Each row below holds a small network's activations on one input, seen along a few directions.
Each table varies a few parts of the input and shows all the possible inputs, shuffled.
Descriptions start from the smaller parts, as in this example, which fits no table here: one of 4 places along a line, together with either a single point or one of 9 places along a line or (one of 2 separate values, together with one of 5 places around a ring).
Shared parts are said once, and a part with two or three values counts as separate values.
(in the rows, 128 means zero)

Other details of the inputs shift rows strongly along three fixed directions, in all tables alike. That doesn't count.

A family of inputs:
r1: [148 107 102 168 134 132 121 158 164 106 153 152 101 138]
r2: [125  58 122 135 161 195  76 126 170  94 110 148 121 147]
r3: [129 113  95 154 161 116 123 173 149 125 152 128 110 153]
r4: [158 161 134  59  93  95 160  66  59 137 103 102 122 119]
r5: [111  79 136  48 114 148  64 155 149  78 118  99  48  84]
r6: [154 117 104  24 145  98  66  76  85  65  85  93  73 113]
r7: [114 119 123 169 158 155 142 152 150 144 128 147 160 143]
r8: [157 105  70  95 179 101  67 101 107  74  91 140  80 186]
r9: [119 115 138 160 147 151 141 148 150 130 129 166 159 146]
r10: [168 164  96 191 130  70 172 136 112 143 146 152 150 163]
r11: [175 171 142 181 146 111 180  99 132 150 134 173 172 160]
r12: [ 72 165 206 147  71 129 184 166 137 182 170 104 166  62]
r13: [107 126 135 182 138 150 118 133 155 140 141 140 145 150]
r14: [131 114 104  34 125  87  77  93  70  92  75 102  67 120]
r15: [156 176 172  61 110  93 134  50  65 138  87 112 130  90]
r16: [143 109 110 161 127 161 140 145 161 123 154 156 116 160]
r17: [124 137 173 129  63 102 192 189 134 154 183  93 125  60]
r18: [142 176  89 201 132  67 172 120 120 147 157 139 135 169]
r19: [ 82  81 116 143 167 185  67 134 163  97 111 144 106 153]
r20: [ 98 131 131 174 141 149 139 138 158 133 131 147 146 151]
r21: [ 76 103 145  86  90 128 129 199 134 144 154  79  91  58]
r22: [188 150  79 145 151  87 115  84 114  98 113 150 113 159]
r23: [ 61 102 164  84 100 165  86 126 139 129 103  91 113  84]
r24: [121  57  96 161 146 167 107 185 183  83 162 147  94 131]
r25: [161 174 135  58  83  99 148  64  73 140  95 102 113 114]
r26: [156 182 163  66 102  95 149  55  71 139  75 110 136  96]
r27: [ 91 154 135 104  79 126 155 130 120 154 136  96 121 115]
r28: [164 160 135 195 136 107 162 107 118 166 119 155 189 170]
r29: [111 129 153 197 144 150 167 177 158 171 170 148 178 123]
r30: [162 145 114 144 163 111 119  79  90 125  85 154 152 174]
r31: [128 167 175 137  59 111 170 193 157 151 182  99 140  49]
r32: [161 166 160  71 104  94 136  49  57 138  90  95 144  95]
r33: [ 95 106 205 104  77 175 130 166 168 150 143 115 132  54]
r34: [159 123 112 157 144 128 113 162 174 101 157 144 111 145]
r35: [ 78  91 127  51 107 167 103 152 117 131 113  94  93  94]
r36: [165 162 115  70 105  65 138  72  64 109 105  95 115  91]
r37: [ 60 135 145 103  82 131 115 188 159 119 160  84 105  65]
r38: [162 103  83  92 157 150  82  78 120  89  90 155  84 188]
r39: [107 125 101 164 130 147 139 143 151 135 148 144 122 176]
r40: [126 132 177 104 110 133 153 117 111 137 133 116 148  83]
r41: [171 180 100 186 136  73 159 140 122 135 149 148 165 163]
r42: [161 161 103 179 125 102 185 121 109 156 146 155 161 183]
r43: [159 144 119 138 169 107 122  75  91 125  95 160 152 172]
r44: [123 114 127 175 153 155 122 147 146 150 138 140 159 142]
r45: [136 187 171 107 105  80 168  89  66 189 126  98 174  89]
r46: [ 69 109 123  58 119 134  65 152 144  86 122  82  65  94]
r47: [ 98 109 196 111  85 182 128 175 162 135 136 115 126  55]
r48: [162 182  88 185 152  72 161 137 120 148 156 133 163 158]
r49: [ 80 159 166 135  56  94 182 191 137 168 181  84 115  69]
r50: [158  89 104  97 185 146  65  55 110  80  90 149 113 166]
r51: [164 141  87 130 145 110 134  89  93 127 102 154 131 195]
r52: [131 142 159  59 108 120 141  76  82 121  83 101 133  86]
r53: [ 74 119 150  82  72 161 150 183 133 164 145  84 122  68]
r54: [ 69  85 124  46 106 166 100 147 114 124 117  88  85  85]
r55: [170 158 136 178 151 112 190  98 123 144 140 165 182 159]
r56: [128 119 123 132 152 144 118 119 125 115  91 154 144 153]
r57: [116 147 127  94 122  97 125 159 117 135 138  88 118  93]
r58: [ 96  72 131  45 100 176 103 129 123  94 119 100  79  88]
r59: [140 121 150  45 119 134  74  52  91 111  55 105 104 103]
r60: [ 74  93 134 168 151 179 117 165 189 118 145 158 133 145]
r61: [137  99  48  98 184 105  69  91  97  88  90 131  79 166]
r62: [119 113 135 168 155 148 132 139 150 158 138 143 166 142]
r63: [130 135 172 113 104 137 152 121 112 138 125 111 150  86]
r64: [140 150 116 150 163 104 119  55 109 139 103 144 148 182]
r65: [136 186 167 118  96  82 175  89  72 197 110  90 181  93]
r66: [122 114  82 164 151 127 119 167 149 119 148 136 126 133]
r67: [128  69 112 159 136 164 100 195 198  96 164 152  77 137]
r68: [156 116  71  92 181 105  60 103 112  69  91 139  93 179]
r69: [128  77  99 156 153 169  95 188 193  76 165 143 110 133]
r70: [167 164 134 196 139 106 158 111 112 161 128 156 184 167]
r71: [163 145  82 126 142 113 132  85  96 125  99 147 132 192]
r72: [100 121  98 163 130 147 140 141 149 130 155 140 117 170]
r73: [190 136  88 134 166  78 127  92 107  98 125 135 108 177]
r74: [ 81  85 170  63 109 170  75 142 126 115 107 113 114  74]
r75: [109 133 150 191 141 148 180 177 163 170 165 151 182 125]
r76: [ 81  91  89 174 139 157  96 187 190  96 159 139 101 136]
r77: [ 86  80 121 137 165 178  62 126 164 103 125 147 108 153]
r78: [131 112  93 164 136 128 117 169 151 106 142 150 127 139]
r79: [125 110 145 166 139 148 128 140 151 144 131 156 164 147]
r80: [167 196 183 115  82  87 167  78  80 172 114 106 159  88]
r81: [151 107  94 114 136 153 127 106 128 108 120 137 115 163]
r82: [116 144 211 142  70 137 196 156 141 182 168 108 181  59]
r83: [108 145 127 190 118 108 162 190 170 144 187 123 122 141]
r84: [125  65 132 134 164 198  59 136 183  92 125 165 103 142]
r85: [154 165 123 194 160 108 168 113 109 169 130 147 183 162]
Description of these inputs: one of 5 places along a line, together with either one of 3 separate values or one of 6 places around a ring or (one of 2 separate values, together with one of 4 places along a line).
The inputs of r45 and r74 match in every part but the place on the line of 5. If r61 is changed in the same way as r45 into r74, which row does it become?
Answer: r10
Which other rows does r56 become when the place on the line of 4 takes its other values? List them by row number.
Answer: r28, r30, r70
Which other rows does r52 become when the place on the line of 4 takes its other values? List them by row number.
Answer: r2, r32, r63
A walk changes only the place on the line of 5. It starts at r33 and steps to r82. List the rest of the walk in order.
Answer: r79, r62, r64
Which other rows does r33 become when the choice among 2 separate values takes its other values? List them by row number.
Answer: r59

A family of inputs:
r86: [143 190 145 104  81  74 195 127  74 158 127  93 155  74]
r87: [213 188 107 183 139  50 191  61  84 149 141 142 149 167]
r88: [ 82 118 142  33  77 141 106 156 108 102  99  85  92  49]
r89: [ 90  89 125 156 117 157 149 192 170 134 167 119 135 104]
r90: [142 121  77  66 166  87 104  61  65 112  84 113 103 164]
r91: [143  94 116  65 143 118  92 109  96 108 104 109  83 117]
r92: [182 119  67 232 171 129 126 129 168  98 145 196 121 222]
r93: [148 128 131 163 106 139 146 148 170 115 168 137 123 130]
r94: [ 60 112 173  47 103 119  85 136 109 115 106  73 109  48]
r95: [154 107  99 167 141 153 116 180 173 113 151 162 124 174]
r96: [ 98  78  92  72 145 146  82 102 125  81 106 113  81 128]
r97: [ 65  88 117  49 106 155  79 147 133  91 109 107  70 113]
r98: [ 76 113 158 126  88 140 172 194 156 156 182 102 129  85]
r99: [146 150  82  67 140  97  97  58  78  75  75 125  87 151]
r100: [ 84 105 134 162 122 163 146 185 174 160 185 117 120 123]
r101: [ 61  89 145  74 143 153  43 133 133 106 102  90  93  87]
r102: [185 181 136 178 162 114 193  45  89 167 113 184 209 166]
r103: [125  95 145 141 104 165 138 177 183 118 176 119 117  92]
r104: [ 71  78 119  65 123 169  73 122 135 107 116  86  72  94]
r105: [ 95  88  83  71 130 144  70 124 118  82  82 122  88 135]
r106: [110 107 121 202 177 138 120 156 175 114 158 153 153 160]
r107: [ 97  79  93  73 160 152  69 115 115 117 106 102  80 136]
r108: [126 100 145 184 167 197 140 142 186 124 120 183 155 173]
r109: [122 113  90 168 153 153 127 173 171  98 154 168 111 176]
r110: [127 161 130 163 143 108 137 151 143 130 134 144 159 118]
r111: [125 113 112 162 142 146 151 156 161 109 163 140 125 129]
r112: [ 96 101 212  34  70 171 109 110  87 137  86  90 131  45]
r113: [111 115 177 127  79 134 167 192 152 155 184 104 115  66]
r114: [115 113 108 195 140 148 149 165 160 158 167 126 143 142]
r115: [110  93 144 193 159 193 140 142 188 137 123 179 162 185]
r116: [128 215 146 126  59  64 192 112  68 197 126  86 161  94]
r117: [117 122 168 142  65 137 168 207 147 157 163 104 137  54]
r118: [160 113  51 202 196 142 121 161 163  97 139 197 129 229]
r119: [106 126 162  32  54 138 103 134 122 102 115  78  83  49]
r120: [133 131 144 175 134 120 117 168 161 134 139 148 144 114]
r121: [121 151 119 164 115 105 174 139 137 146 165 137 136 156]
r122: [209 200 128 172 155  47 154  66  89 141 128 137 173 162]
r123: [130 169 174 193 125 145 184 107 139 195 124 148 186 165]
r124: [ 79 115 137 166 108 163 143 185 180 153 184 125 114 128]
r125: [159 135 174 175 124 153 172 101 131 173 130 172 188 122]
r126: [160 192 147  23 105  54  97  43  47 121  62  84 122  78]
r127: [204 197 104 143 125  64 163  73  92 136 127 142 137 185]
r128: [ 66  91 114  55 114 165  64 154 124 118  98  98  76 110]
r129: [170 171 141   9 100  64 129  37  42 126  94  73  96  93]
r130: [138 130 153 178 137 115 123 166 158 139 149 146 146 117]
r131: [161 155 134 180 102  98 171 125 135 137 161 140 129 132]
r132: [149 105 113  53 132 131  83 119 109 102  99 109  92 123]
r133: [103  96 128 144 124 162 148 193 166 119 165 122 128  89]
r134: [124 112 120 189 185 146 116 155 172  97 152 157 143 148]
r135: [134 160 113 186 129 109 175 157 125 186 158 128 158 158]
r136: [118 113 164 149 118 151 113 192 186 128 161 131 140  89]
r137: [189 117  73 208 182 133 125 120 176  99 161 189 120 232]
r138: [155 118 169 172 124 182 161 124 160 161 146 169 187 119]
r139: [118 114 170 143  76 136 171 195 148 155 174  99 134  52]
r140: [178 193 116 171 174  54 153  77  88 130 121 145 168 162]
r141: [213 185 103 168 142  49 179  95  74 163 126 145 154 176]
r142: [132 174 118 197 111 104 178 119 135 165 167 129 147 154]
r143: [176 180  81 177 142  61 183  91  84 154 122 142 170 181]
r144: [103 130 174 127  59 136 157 202 155 147 170 114 110  74]
r145: [159 158 158 189 138  91 154 128 130 144 155 134 158 119]
r146: [163 102  99 179 143 155 126 169 172 114 151 152 136 154]
r147: [ 95 111 135 147 104 161 146 184 178 106 171 131 112  98]
r148: [128 156  84  72 139  96  89  51  71 120  80 113  86 173]
r149: [163 183 135  26  75  50 124  50  22 127  60  81 102  82]
r150: [174  62  91 144 214 203  55  69 175  70  68 200 111 233]
r151: [134  65  52 134 247 159  13 106 161  39  82 186  91 206]
r152: [159 202 173 106  59  48 198  99  72 171 147  97 129  87]
r153: [158 114 123 162 126 140 149 157 159 129 164 129 140 122]
r154: [ 64  73 161  60 132 215  64  95 128 132  82 125 119  90]
r155: [ 84 108 111  86 160 140  35 112 129 103  78 116 100 122]
r156: [152 143 131  83 158 132 119  34  56 115  62 141 156 158]
r157: [ 83 133 154 157  73 147 169 204 150 184 167  92 148  72]
r158: [210 195  98 157 123  66 165  81  89 138 117 142 157 172]
r159: [145  45  31 119 242 169  46 113 148  48 101 174  75 216]
r160: [123 187 175  33  96  99 131   8   5 171  50  79 158 105]
r161: [ 80 117 152 130  82 139 172 218 149 166 168 105 143  85]
r162: [107  65 168  50 115 210  69 115 127  98  89 117 122  97]
r163: [136 159 111 103 177  82  81  35  71 118  81 106 123 153]
r164: [ 73 127 160 142  62 140 172 188 165 143 179 105 129  76]
r165: [119 187 198 114  73 102 205  85  55 195 116 104 208  99]
r166: [173 223 117 203 161  38 163  69  85 185 125 140 191 182]
r167: [ 99  77 157  73 135 144  49 141 135  87 105 105  85  72]
r168: [182 153 152  87 144 110 122  15  75 131  43 143 132 160]
r169: [117 143 199 133  85 129 154 176 155 144 172  96 151  46]
r170: [ 60 118 170  40  99 117  83 139 111 122  99  79 111  49]
r171: [123 112 115 150 149 143 150 163 158 118 167 142 120 140]
r172: [100 126  99  80 119 133  79  90 108 107  92 106  82 136]
r173: [125  48  49 109 210 179  49 150 154  57  98 164  77 189]
r174: [ 72 124 150 127  72 141 163 218 152 157 161 112 136  91]
r175: [174  47  44 115 225 165  38 100 151  56 105 166  77 217]
r176: [101  93 143  74 145 173  96  63 102 124  77 145 142 121]
r177: [100 130 126 177 144 123 121 169 167 133 140 147 158 133]
r178: [ 70 128 151 138  60 144 163 197 163 140 166 109 128  82]
r179: [118 123 118 155 133 141 148 164 162 112 166 149 114 145]
r180: [204 190 102 163 131  52 170  96  76 154 119 151 146 181]
What do these inputs look like to the network?
Answer: one of 5 places along a line, together with either one of 3 separate values or one of 4 places along a line or (one of 2 separate values, together with one of 6 places around a ring)
The inputs of r166 and r130 match in every part but the place on the line of 5. If r101 is changed in the same way as r166 into r130, which row does it become?
Answer: r167
The inputs of r152 and r124 match in every part but the place on the line of 5. If r131 is changed in the same way as r152 into r124, which row does it become?
Answer: r142
The inputs of r174 and r118 match in every part but the place on the line of 5. If r97 is changed in the same way as r174 into r118, which row does it become?
Answer: r109
Which other rows does r88 become when the choice among 2 separate values takes its other values? List them by row number.
Answer: r118
Which other rows does r180 become when the choice among 2 separate values takes its other values? List them by row number.
Answer: r149
A walk changes only the place on the line of 4. It starts at r134 and steps to r140. List the rest of the walk in order.
Answer: r151, r110
